Each row below is a small network's average activation on inputs in which a field has the value named, seen along a few directions.
Values that are neighbours, or in one group, have similar rows; names and order tell nothing.
In the rows, zero is written as 500.
Random noise pushes rows far along 2 fixed directions. That doesn't count. These rows show it; they differ only by the noise:
[541 443 381 436 551 571 507 495 422 537 547 474]
[585 370 427 429 614 537 455 462 307 429 503 504]
[534 452 377 436 542 572 515 500 436 547 552 473]
[468 519 388 418 471 540 596 565 524 531 571 510]


Y, 30 values:
y24: [562 547 417 522 572 505 525 429 430 563 535 408]
y25: [452 495 461 546 529 567 452 470 520 517 438 637]
y22: [399 522 598 503 389 446 682 534 490 294 446 584]
y18: [606 505 599 466 540 423 542 457 464 494 474 371]
y21: [421 451 526 562 448 518 514 586 542 304 524 661]
y6: [375 558 449 438 354 532 563 537 554 514 524 606]
y14: [631 378 528 523 553 551 336 423 496 686 461 346]
y1: [331 583 545 416 483 367 655 568 496 252 485 799]
y5: [493 650 333 450 428 596 577 581 568 636 567 461]
y19: [559 472 466 448 519 554 586 435 492 556 533 392]
y30: [487 422 501 496 491 433 430 595 557 483 603 528]
y4: [355 617 424 568 464 557 456 614 707 587 588 492]
y13: [374 652 573 488 372 427 618 583 752 640 488 375]
y9: [441 485 563 563 488 606 442 428 492 483 471 503]
y12: [464 618 479 646 477 596 440 526 682 707 523 411]
y20: [382 686 553 500 411 422 634 697 769 621 582 536]
y15: [614 418 435 405 543 485 370 502 388 535 501 435]
y10: [380 638 463 612 341 610 589 576 898 795 558 412]
y27: [550 523 639 465 454 349 610 487 361 244 483 511]
y16: [555 423 389 443 523 565 512 501 410 505 519 466]
y17: [491 514 506 579 506 501 566 448 393 475 442 550]
y3: [482 589 526 568 438 485 606 357 528 482 541 475]
y8: [393 508 585 465 419 453 500 608 638 379 487 669]
y29: [507 482 525 653 462 536 470 333 533 626 479 442]
y7: [426 612 417 618 375 585 557 466 743 740 520 510]
y26: [491 622 431 481 417 366 558 579 617 627 577 445]
y11: [603 496 492 433 532 560 465 480 488 664 499 341]
y28: [467 519 436 445 522 523 381 523 553 645 474 474]
y2: [546 573 362 449 502 529 472 602 575 603 580 411]
y23: [496 514 689 593 513 499 455 468 536 517 436 465]
Each value of Y is a pair of two hidden parts, and every pair occurs once (6 first parts, 5 second parts).
Question: Changing only the second part turns y27 into y5. y18 has the same second part as y27; what does that change turn y18 into?
Answer: y2
Question: Changing only the second part turns y9 into y7. y10 has the same second part as y9; what does that change turn y10 into?
Answer: y12
Question: Changing only the second part turns y24 into y16. y26 has the same second part as y24; what does that change turn y26 into?
Answer: y15
Question: Changing only the second part turns y23 into y4. y3 has the same second part as y23; what does that change turn y3 into?
Answer: y1
